A small network was shown many inputs. Here are its activations along a few directions, one row for each input.
Each table varies a few parts of the input and shows all the possible inputs, shuffled.
A made-up example of a description, with smaller parts first: one of 3 separate values, together with either a single point or one of 9 places along a line or (one of 4 places along a line, together with one of 8 places around a ring).
Shared parts are said once, and a part with two or three values counts as separate values.

Other details of the inputs vary at random and push rows far along three fixed directions, the same in every table; ignore that.

A family of inputs:
R1: [-38 39 10 26 53 40 18 -4 18 -25 23 -8 -8]
R2: [-12 -61 3 4 -31 -17 2 3 5 -37 7 8 18]
R3: [-18 -67 -6 14 -13 -13 1 -11 11 -19 -18 -15 19]
R4: [-47 -25 -20 -21 -7 15 18 -5 -24 -20 8 14 7]
R5: [-2 -67 3 10 -25 -27 2 -8 -3 -18 22 10 10]
R6: [-26 32 8 39 54 25 30 -14 22 -12 34 -4 -28]
R7: [-11 -60 6 -2 -30 -14 -1 5 5 -35 11 16 30]
R8: [42 44 1 -26 -21 -7 -35 21 -5 26 -44 -15 3]
R9: [-14 -60 5 0 -32 -15 -3 4 2 -38 8 10 24]
R10: [48 30 21 12 3 -16 -22 8 20 22 -9 -10 -4]
R11: [-32 -29 -17 -15 1 10 20 -16 -28 2 26 21 3]
R12: [51 -24 37 39 -22 -37 -24 11 47 -11 7 -5 5]
R13: [-3 -67 5 8 -10 -28 -9 -10 -8 -15 24 3 26]
R14: [0 66 -17 -34 12 26 -5 9 -20 28 -28 -5 -8]
R15: [42 -19 39 30 -16 -30 -36 21 45 -28 -6 -15 26]
R16: [18 2 -17 -35 -33 -11 -14 1 -31 33 -18 7 -3]
R17: [13 15 15 9 7 4 -7 10 17 -7 -6 -5 8]
R18: [-40 -26 -21 -20 -7 18 25 -5 -23 -14 8 19 7]
R19: [36 32 16 11 -8 -8 -15 19 29 0 -25 -12 -5]
R20: [22 50 28 40 36 3 -9 0 36 2 9 -22 -24]
R21: [-42 -25 -23 -21 -8 15 25 -4 -22 -16 6 17 5]
R22: [-43 -27 -22 -20 5 9 18 -9 -30 -16 6 5 10]
R23: [14 6 -22 -39 -32 -7 -7 10 -28 20 -37 0 0]
R24: [25 1 -22 -34 -26 -18 -7 -1 -33 41 -22 4 -4]
R25: [32 14 -36 -71 -34 -14 -24 2 -63 69 -38 8 9]
R26: [15 7 -17 -43 -24 -6 -12 10 -28 23 -33 4 13]
R27: [-26 34 10 37 47 31 28 -12 23 -10 36 2 -28]
R28: [-44 -28 -20 -18 4 9 17 -10 -31 -18 6 3 7]
R29: [57 -25 39 41 -14 -36 -21 10 44 -5 9 -4 12]
R30: [-37 39 4 27 46 35 31 -3 23 -27 17 -4 -20]
R31: [-32 -30 -22 -13 0 5 25 -16 -27 2 22 19 -3]
R32: [51 41 2 -18 -13 -15 -36 10 -10 44 -29 -14 -6]
R33: [-3 66 -21 -30 -1 26 4 10 -14 25 -33 -2 -25]
R34: [12 58 -18 -18 10 12 3 -3 -21 43 -19 -7 -33]
R35: [-25 34 12 35 59 28 22 -15 16 -6 35 -5 -20]
R36: [26 50 30 37 38 9 -13 3 36 8 13 -15 -11]
R37: [-34 -32 -20 -12 11 -1 17 -21 -34 3 21 7 2]
R38: [-41 41 11 26 42 44 25 -1 26 -30 23 2 -15]
R39: [44 -39 29 50 -9 -37 -28 -4 52 2 -18 -30 8]
R40: [7 61 -14 -21 6 17 -2 0 -15 39 -14 0 -27]
R41: [48 -21 38 33 -21 -27 -21 21 49 -24 -6 -5 21]
R42: [-34 -28 -19 -15 0 7 20 -15 -27 -1 24 20 2]
Each input here is: one of 2 separate values, together with either a single point or (one of 4 places along a line, together with one of 5 places along a line).
Changing only the choice among 2 separate values turns R23 into R34. The same change can be made to R33. Which row results?
> R12
Changing only the choice among 2 separate values turns R28 into R20. The same change can be made to R22. Which row results?
> R37
A walk changes only the place on the line of 4. It starts at R8 and steps to R15. List the rest of the walk in order.
> R14, R1
Change only the place on the line of 5 in R38. List by row number the other rows that result.
> R1, R17, R18, R41
Change only the place on the line of 5 in R36. List by row number the other rows that result.
> R11, R27, R29, R35
Change only the choice among 2 separate values in R9. List by row number the other rows that result.
> R16
